Here are a small network's activations along a few directions, averaged over the inputs that share one value of a field.
Related values have similar rows: they may be neighbours, one step apart, or belong to one group.
In the rows, 500 means zero.
Strong random noise was added to every row along 16 fixed directions; ignore it. To show where, here is one row again and again, with new noise each time:
[567 510 287 521 600 277 494 477 214 625 376 593 557 430 363 590 257 415
 470 475 562 670 331 476 526 566]
[359 569 528 685 517 521 804 412 512 410 613 743 420 720 219 191 339 508
 559 425 559 463 531 486 370 479]
[486 634 285 438 936 673 327 624 650 581 698 669 559 436 645 490 541 479
 511 562 239 297 467 148 454 324]
[550 862 354 260 799 676 494 523 897 653 464 569 583 479 636 265 769 631
 569 525 798 661 850 345 226 636]
[595 634 817 393 452 634 468 370 391 440 475 484 664 556 628 231 564 541
 564 619 278 374 600 274 555 447]
[525 585 649 516 437 369 480 436 321 494 149 775 543 429 313 603 570 577
 373 271 263 528 511 636 811 172]
[722 753 481 480 547 620 417 216 777 461 341 713 347 344 668 297 689 459
 561 520 174 267 506 550 396 368]
[535 216 633 541 292 772 466 557 448 260 219 550 365 428 531 571 511 449
 498 526 329 383 497 470 628 517]
[668 747 612 567 699 375 553 574 601 404 557 410 462 513 532 148 721 286
 498 655 757 468 744 902 420 725]
[545 677 712 360 458 444 502 340 371 417 501 522 572 365 699 453 553 675
 540 512 328 245 518 370 455 421]
[538 389 632 506 397 800 363 276 573 295 295 532 494 559 488 332 529 418
 496 759 365 542 406 528 479 524]
[514 624 294 307 610 709 603 843 204 498 471 446 508 484 301 588 362 656
 416 455 965 421 803 190 442 794]
[410 541 683 393 337 630 446 318 450 502 563 317 533 291 215 550 254 583
 521 167 403 569 625 600 365 711]
[415 402 712 511 503 373 270 173 367 209 415 472 334 221 472 196 663 247
 808 495 426 382 269 440 534 687]
[530 632 539 262 540 571 315 457 481 375 501 455 604 603 545 408 788 740
 599 736 369 228 526 256 567 347]
[822 733 517 569 423 275 593 476 411 731 386 637 435 475 579 295 690 295
 657 312 252 360 612 314 823 361]
[283 417 646 464 638 387 485 732 326 395 807 353 597 585 382 369 599 485
 702 459 577 391 601 258 632 586]
[708 502 268 712 564 405 553 448 518 523 647 627 361 434 684 510 389  50
 528 597 382 477 431 635 513 599]


Values of DIL:
fuze: [180 595 695 690 667 402 716 424 749 553 988 552 573 503 587 492 381 463
 420 390 523 608 473 652 280 458]
voma: [351 237 785 438 582 796 467 807 597 415 536 319 655 387 804 741 457 800
 218 601 432 411 500 594 347 453]
fonid: [652 528 217 468 532 523 480 425 366 427 315 694 488 663 273 350 298 398
 593 619 414 592 534 542 488 578]
piv: [366  99 569 580 613 612 489 955 513 185 511 556 313 295 738 640 547 286
 639 267 369 299 708 487 556 554]
geg: [702 284 258 641 405 642 723 572 675 664 268 592 219 440 658 356 411 384
 698 367 519 559 437 240 383 710]
gud: [490 322 887 867 188 749 597 631 562 555 598 228 320 776 330 215 644 322
 406 480 494 274 423 425 826 385]
ripeg: [212 313 546 464 478 856 469 539 614 188 462 623 480 855 148 330 602 535
 637 578 503 551 644 372 570 417]
niru: [416 375 753 506 541 567 633 590 389 411 515 669 662 629 644 357 444 494
 543 459 503 681 701 473 517 494]
sanip: [515 576 474 473 571 525 423 426 393 385 658 520 520 561 392 352 369 457
 562 480 402 464 560 667 395 537]
vifiv: [440 830 424 451 776 527 514 486 323 366 523 704 475 443 433 521 320 689
 175 557 721 277 501 596 290 356]
numu: [740 515 464 645 222 564 577 732 547 754 192 272 273 494 514 688 671 542
 201 562 680 224 344 416 780 369]
gub: [391 436 410 390 633 441 428 557 739 603 563 581 627 576 478 578 626 585
 652 422 389 752 582 493 516 384]
lam: [564 595 358 461 365 709 484 337 689 737 411 770 574 531 492 761 354 422
 361 173 299 937 751 641 563 278]
susi: [235 513 636 350 294 537 236 139 428 406 573 457 674 450 443 840 545 477
 369 515 525 788 455 551 662 368]
pup: [473 359 548 573 596 374 417 348 413 510 379 635 520 421 536 314 348 413
 609 356 304 662 262 429 471 471]
The values of DIL form a ring.
- A walk along DIL starts at voma and steps to its neighbour geg. Put fuze, ripeg, vifiv, susi, pup in the order it reaches them. => fuze, ripeg, susi, vifiv, pup
- List every value one step from gud, in the order listed. => sanip, lam
- What is the length, in steps, of the shortest route from niru to gub? => 3

Values of PEV:
kisap: [542 405 512 478 236 631 630 394 401 395 537 653 494 567 524 536 437 429
 606 400 326 571 692 416 633 506]
pas: [434 355 481 450 452 630 240 722 702 643 507 114 481 502 366 642 733 513
 446 524 636 514 495 466 634 529]
meru: [285 353 503 516 613 462 418 480 723 465 569 647 376 234 691 588 629 457
 660 182 296 448 415 435 487 383]
dos: [555 464 443 594 839 559 439 625 552 389 240 637 366 361 563 404 413 564
 339 608 437 289 255 665 296 372]
bet: [721 753 446 420 653 449 451 502 364 384 544 478 382 355 518 397 594 477
 488 528 587 190 632 680 441 642]
dul: [570 637 265 499 670 456 468 623 293 619 534 613 562 589 450 552 475 549
 400 543 560 410 432 299 640 335]
tamab: [396 451 275 549 426 440 602 593 666 343 476 747 265 466 509 831 630 546
 472 364 474 328 601 684 564 333]
kozi: [524 598 500 549 709 374 388 566 547 633 481 453 477 375 567 491 620 660
 365 512 470 294 240 502 467 326]
lebe: [530 571 520 434 391 798 295 221 907 357 378 421 548 689 576 403 795 426
 427 934 603 710 536 730 434 457]
vas: [412 417 741 600 435 732 527 533 572 547 599 403 497 616 302 280 526 421
 569 449 414 494 497 241 644 518]
lomuf: [580 465 480 679 450 469 663 668 763 635 267 656 394 563 411 582 630 561
 392 343 336 508 531 695 643 271]
doke: [307 311 655 583 609 404 595 596 527 259 489 558 456 445 526 414 472 493
 553 552 612 474 451 648 325 622]
sipez: [402 759 706 424 770 209 393 405 239 384 790 441 625 317 597 359 612 381
 539 591 695 435 538 557 514 656]
tadu: [854 582 349 464 614 284 254 599 515 773 284 346 582 377 705 590 671 251
 476 642 380 661 425 599 679 519]
bisol: [539 589 570 433 592 673 334 323 376 428 563 464 680 479 609 514 272 340
 320 703 470 665 523 583 403 565]
The values of PEV form a ring.
- A walk along PEV starts at meru and steps to its neighbour dul. Put bet, tamab, lomuf, doke, sipez in the order it reaches them. => bet, sipez, lomuf, doke, tamab
- What is the length, in steps, of the shortest route from pas to kisap? => 7
